Each row below holds a small network's activations on one input, seen along a few directions.
In each table, some parts of the input vary, and every possible input appears once, in random order.
Descriptions start from the smaller parts, as in this example, which fits no table here: values(2) and (point or ring(9) or (line(6) and ring(8))).
Shared parts are said once, and a part with two or three values counts as separate values.
In the rows, 128 means zero.

Other details of the inputs shift rows strongly along two fixed directions, in all tables alike. That doesn't count.
To show where, the next rows are all for the same input, with only those details redrawn:
[147 107 130 132 118 128 120 150 147 132  91 157 140]
[105 134 115 140 145 134 154 122 116 143 160 140 139]
[147 108 130 132 118 128 120 150 147 132  91 157 140]
[ 71  83  55  45  85 166  80  74 139 171  21 102   9]

Rows:
row 1: [157 125 143 134 123 111 108 152 160 130  94 115 137]
row 2: [121 158 124 140 129 123 135 112 126 135 172 104 137]
row 3: [150 118 143 133 121 105 117 162 136 104  91 140 115]
row 4: [124 162 136 125 128 131 144 124 111 134 172 112 128]
row 5: [153 110 141 131 126 141 102 125 146 104  93 149 145]
row 6: [104 133 127 134 137 138 151 100 110 115 160 139 146]
row 7: [157 119 141 123 108 122  89 144 155 118 114 135 139]
row 8: [100 136 130 127 139 113 144 130 121 135 172 117 136]
row 9: [171 118 157 114 102 128 111 145 128 113 102 118 137]
row 10: [108 142 126 125 120 119 138 120 120 128 181 123 139]
row 11: [120 151 139 136 145 148 156 102 100 123 152 129 133]
row 12: [162 114 144 113  99 110 105 143 123 105 103 129 141]
row 13: [123 152 125 140 154 143 162 124 108 150 152 130 126]
row 14: [114 146 127 155 154 122 149 122 127 122 160 102 118]
row 15: [155 112 128 137 134 137 106 147 152 131  93 150 139]
row 16: [107 139 129 132 154 122 130 126 126 134 174 112 134]
row 17: [156 122 128 132 123 120 121 151 132 132  83 158 133]
row 18: [151 124 143 119 117 101 110 162 137 123  94 135 132]
row 19: [105 134 115 140 145 134 154 122 116 143 160 140 139]
row 20: [162 123 127 146 129 131 119 142 155 138  83 137 139]
row 21: [107 134 129 146 159 127 137 126 125 115 171 116 118]
row 22: [162 102 146 119 110 125  91 136 143 107 114 123 145]
row 23: [ 33 100  54  30  87 160  98  32  99 156 109  55  10]
row 24: [159 123 156 133 126 123 123 162 142 111  90 129 110]
row 25: [ 99 130 130 141 143 118 151 130 119 115 169 122 120]
row 26: [160 122 141 141 120 136 113 121 148 111  83 136 145]
row 27: [115 158 123 125 124 113 138 123 105 126 172 124 133]
row 28: [168 114 146 129 104 120 102 132 144 114 103 109 146]
row 29: [112 147 126 135 141 131 150 102  95 115 152 140 139]
row 30: [116 155 140 126 147 124 151 134 112 141 163 106 125]
- The inputs of row 2 and row 4 match in every part but one. If row 1 is changed in the same way as row 2 into row 4, which row does it become? => row 30
- What do these inputs look like to the network? => ring(5) and (values(2) or line(4))
- Change only the line(4) part in row 27. List by row number the other rows that result. => row 3, row 12, row 18
- Change only the values(2) part in row 29. List by row number the other rows that result. => row 17

Rows:
row 31: [129 102 116  95 108 116 115 178 148 156  31 140  59]
row 32: [128  61 113  96  86 148  75  92 149  97  49 148 113]
row 33: [165 107 119  95  94 169  80 102 154 147  38 121 108]
row 34: [214 139 194 161 128 125 147 175 119  90 106 179 197]
row 35: [155 141 170 185 174 142 156 125 118  86 179 144 187]
row 36: [116 150 127 165 175 143 149 104 128 115 134 108 105]
row 37: [161 112 135  68  63 108  47 133 166 131  81  65  97]
row 38: [118 173 159 113 119  88 150 135  80 105 223  78 129]
row 39: [  5 118  54 100 155 147 142  62 102 152 185 109  58]
row 40: [112 173 120 134 152 140 168 108  92 140 124 113  89]
row 41: [101 141 121 127 127 133 174  94  67 118 192 156 169]
row 42: [ 97 123  92 112 111 155 132  66 109 149 164 131 159]
row 43: [177 100 176 114  90  89  61 166 169  69  99  90 124]
row 44: [120  79 112 116 130 124  94 163 180 137  40 127  60]
row 45: [140 150 138 182 170 108 168 184 149 166 184 144 180]
row 46: [167 179 149 194 170 130 164 140 133 143 166 130 186]
row 47: [ 17 140  58  78 133 139 162  79  71 170 174 123  57]
row 48: [184 114 151 168 122 101 121 198 171 135 134 198 226]
- The inputs of row 39 and row 47 match in every part but one. If row 35 is changed in the same way as row 39 into row 47, which row does it become? => row 34
- What do these inputs look like to the network? => values(3) and (point or ring(5))
- Change only the ring(5) part in row 33. List by row number the other rows that result. => row 42, row 45, row 46, row 48

Rows:
row 49: [126 137 132 144 142 117 141 142 130 126 137 122 122]
row 50: [130 129 135 131 124 132 125 116 126 114 149 127 144]
row 51: [125 128 125 143 142 141 142 128 132 138 135 142 139]
row 52: [123 129 119 131 129 123 137 132 120 135 141 148 142]
row 53: [120 119 116 138 139 131 138 131 130 142 140 149 144]
row 54: [129 138 128 136 132 133 140 128 122 131 137 142 136]
row 55: [116 125 125 136 137 112 134 149 130 133 146 135 128]
row 56: [133 138 139 128 126 120 128 137 130 128 152 113 132]
row 57: [124 120 125 126 121 124 122 121 124 117 153 133 150]
row 58: [191  94 152 113  90 131  67 142 166 101  29 137 125]
row 59: [189 103 144 117  97 132  83 155 163 117  16 151 117]
row 60: [126 130 130 124 122 112 124 143 127 131 156 119 138]
row 61: [120 126 122 140 141 133 141 128 132 141 134 145 144]
row 62: [125 127 131 128 123 125 124 116 126 116 148 129 150]
row 63: [122 135 133 139 141 121 137 145 133 129 142 128 122]
row 64: [136 141 138 132 127 116 132 133 127 126 147 106 132]
row 65: [123 121 129 124 125 123 135 133 115 124 147 140 142]
row 66: [117 132 130 137 139 113 137 145 132 131 142 131 128]
row 67: [130 142 136 143 151 123 138 140 129 124 135 119 120]
row 68: [132 141 127 141 133 129 143 125 119 129 131 135 136]
row 69: [137 138 142 133 137 134 138 122 112 117 135 124 133]
row 70: [133 131 135 137 125 128 128 112 123 112 144 120 143]
row 71: [127 136 135 126 124 113 127 138 129 130 151 115 138]
row 72: [ 43 134  71  75 124 160 137  47  85 155 137  73  37]
row 73: [141 146 143 132 136 122 128 131 125 125 145 104 129]
row 74: [ 71  98  75  47  89 155  91  72 120 152  59  94  28]
row 75: [129 130 138 128 128 131 138 128 117 121 143 133 136]
row 76: [128 131 124 148 143 138 145 125 129 135 129 135 139]
row 77: [133 136 128 148 152 145 141 123 127 134 127 133 137]
row 78: [161 105 133 115  99 123  98 151 155 126  54 157 129]
- The inputs of row 78 and row 68 match in every part but one. If row 66 is changed in the same way as row 78 into row 68, which row does it become? => row 49
- What do these inputs look like to the network? => line(5) and (values(2) or line(4))
- Change only the line(4) part in row 52. List by row number the other rows that result. => row 53, row 57, row 65
- Change only the line(4) part in row 58. List by row number the other rows that result. => row 59, row 69, row 77
